A small network was shown many inputs. Here are its activations along a few directions, one row for each input.
In each table, some parts of the input vary, and every possible input appears once, in random order.
A made-up example of a description, with smaller parts first: one of 2 separate values, together with either a single point or one of 11 places around a ring or (one of 4 places along a line, together with one of 5 places around a ring).
Shared parts are said once, and a part with two or three values counts as separate values.
(in the rows, 128 means zero)

Rows:
x1: [145 175 131 148 138 125  83 157 142  86  98]
x2: [112  93 137 133  92 155 169 115 106 178 133]
x3: [104  63 105 107 134 139 142 134 123 150 185]
x4: [109 144 142  99 164 140 111 115 122  66 124]
x5: [106 148 138  90 179 146  97 113 121  85 138]
x6: [118  93 156 171  93 127 153 141 102 169 138]
x7: [116  89 154 145  92 136 165 132 111 176 127]
x8: [151 186 118 108 135 148 102 133 149  93 104]
x9: [152  99 102 155  83 108 124 186 126 149 144]
x10: [156 111  85 109  97 143 137 156 143 177 166]
x11: [109  60 108 114 116 132 154 137 120 130 170]
x12: [118  63 129 150 116 110 140 160 120 125 177]
x13: [101 173 179 157 140 131 108 116 122 105  93]
x14: [117 143 159 137 165 122  99 137 124  62 128]
x15: [152 192 117  99 149 155  91 129 150 111 122]
x16: [ 97 183 161 109 153 161 109  91 123 132 108]
x17: [157 105  86 116  80 135 147 160 137 157 146]
x18: [115  57 125 126 116 117 151 152 127 129 167]
x19: [195  95  55 164 130  27 162  49 136 186 109]
x20: [ 96 178 163 118 138 153 122  94 123 113  92]
x21: [114 140 158 113 164 126 109 129 129  66 120]
x22: [150 177 132 122 136 133  96 148 152  91  95]
x23: [157  98 100 130  81 118 139 176 139 155 138]
x24: [100 172 178 132 139 138 118 108 129 111  85]
x25: [109  98 134 125 110 164 158 112 111 200 151]
x26: [173 192  75 151 191  37 143  50 141 124  72]
Q: Describe the family of inputs behind these rows.
A: one of 2 separate values, together with either a single point or (one of 3 separate values, together with one of 4 places along a line)
Q: The inputs of x15 and x10 match in every part but the choice among 2 separate values. If x21 is changed in the same way as x15 into x10, which row does it become?
A: x18

Rows:
x27: [106  69 132 107 124 146 135 158 121 106 175]
x28: [142 121 112 114  93 152 118 186 142 122 143]
x29: [113  87 131 124 117 144 125 173 122 120 172]
x30: [171 121  85 149 120  85 140 108 135 164 123]
x31: [ 82 100 164 121 127 154 151 104 105 135 136]
x32: [131 103 125 122 105 148 113 178 133 124 159]
x33: [130 221 156 128 197 104  79  98 141  34  67]
x34: [143  86  92 132 140  78 159  90 127 148 137]
x35: [182 139  74 141 108  90 146 116 142 162 108]
x36: [123 149 149 130  97 155 137 132 128 156 105]
x37: [116 243 158  97 198 153  65  99 144  52  82]
x38: [151 104  90 150 133  79 150 105 128 161 134]
x39: [ 91 118 164 138 122 151 142 120 107 151 132]
x40: [112 132 160 138 110 153 132 124 118 157 120]
Q: Describe the family of inputs behind these rows.
A: either one of 2 separate values or (one of 3 separate values, together with one of 4 places along a line)
Q: Change only the choice among 3 separate values in x38. List by row number the other rows that result.
A: x29, x39
Q: Which other rows belong to the same alternative as x37? List them by row number.
A: x33

Rows:
x41: [134  96 109 150 113  83 161  65 117 155 110]
x42: [177 160  78 123 143 100 134 119 140  86 113]
x43: [153 114 117 156 142  68 137 112 138 174 117]
x44: [ 68 240 214 113 227 143  58  91 134  52  73]
x45: [179 156  79 134 129 108 116 107 136 124 115]
x46: [108 118 143 130  68 167 131 168 127 135 136]
x47: [ 77  63 146 127 119 153 166 120  92 161 170]
x48: [126 113 136  83 128 170 123 181 136  86 152]
x49: [ 99  80 161 150 109 141 134 164 115 154 162]
x50: [125 114 137  97 115 179 108 167 134 123 163]
x51: [162 153  88 144 113  96 139 114 139 158  97]
Q: Describe the family of inputs behind these rows.
A: either a single point or (one of 2 separate values, together with one of 5 places along a line)
Q: Change only the place on the line of 5 in x51. List by row number the other rows that result.
A: x41, x42, x43, x45

Rows:
x52: [201 105  67 140 139  73 173  89 111 182 104]
x53: [138 182 123 159 157  40 137  58 147 145  93]
x54: [ 83  80 138 100  98 201 135 201 157 116 181]
x55: [ 77  77 174 138  78 148 175 108  82 181 165]
x56: [ 33 129 207 166 132 133 161  73  98 119 126]
x57: [168  64  66 108  93 158 105 189 147 141 176]
x58: [184 190  72  93 158 110  82 138 159  76 104]
x59: [ 63 141 203 131 148 170  97 166 148  63 167]
x60: [ 99 181 185 143 163 118 130  54 108 126  67]
x61: [218 132  41 116 136 117 109 184 158 122 144]
x62: [124 197 163 104 166 159  69 154 140  56  90]
x63: [147  59  98 138  68 108 163 121  83 209 119]
Q: The inputs of x61 and x52 match in every part but one. If x57 is changed in the same way as x61 into x52, which row does it become?
A: x63
Q: Describe the family of inputs behind these rows.
A: one of 2 separate values, together with one of 6 places around a ring

Rows:
x64: [129 193 123 141 183  69 147  90 133 100  57]
x65: [117 100 108 110 105 195 115 233 124 138 200]
x66: [165  58  78  98 101 118 159  98 142 219 164]
x67: [149 167 117 109 198 102  52 152 159  35 159]
x68: [138  68  71 147 101  89 202 112 123 178 148]
x69: [114 130 142 120 195  97  81 120 128  13 118]
x70: [ 77 161 220  84 146 183  97 117 131  23  84]
x71: [113 200 136 155 174  90 134  81 117 113  92]
x72: [163 175  85 110 167 102 128  45 130 111  89]
x73: [ 96 199 164 148 163 125  92  79 110 136  84]
x74: [ 74 112 156  84  61 223 147 207 118 140 163]
x75: [ 96  78 134 156  91 130 148 124  95 215 154]
x76: [245 217  70 151  99  73  74 163 185  95  54]
x77: [ 96 193 197 155 160 159  91  73 131 131  80]
x78: [112  79 106 165 101  96 191 127 102 194 163]
x79: [120  63 181 160  85 149 160 131  93 193 156]
x80: [145  48  90 122 124 109 109 196 143 120 226]
x81: [142 190 101 136 175  83 144  64 140  94  75]
x82: [158  54  58 121  93 109 185  93 114 193 160]
x83: [239  90  43 161  24  83 132 209 166 180 127]
x84: [ 96  73 167 163  87 163 147 119 116 209 151]
x85: [118 221 136  98 179 192  59 191 140  56 133]
x86: [ 78  39 191  96  73 189 154 162 114 108 154]
x87: [126  69  94 152 108  77 205 137 117 184 132]
x88: [113  10 115 131 122 105 137 165 112  99 187]
x89: [170 179 105  86 177 111 102  49 159 138  94]
x90: [121 184 211 152 159 144 104  84 108 113  86]
x91: [ 74 234 185  72 135 219  89 162 134  56  93]
Q: Describe the family of inputs behind these rows.
A: one of 2 separate values, together with either a single point or one of 5 places around a ring or one of 8 places along a line
Q: Change only the choice among 2 separate values in x76. List by row number the other rows that result.
A: x83
Q: Start at x90 and move only the place on the line of 8, one step at a time. The first step leads to x77. Which rows follow, in order?
A: x73, x71, x64, x81, x72, x89
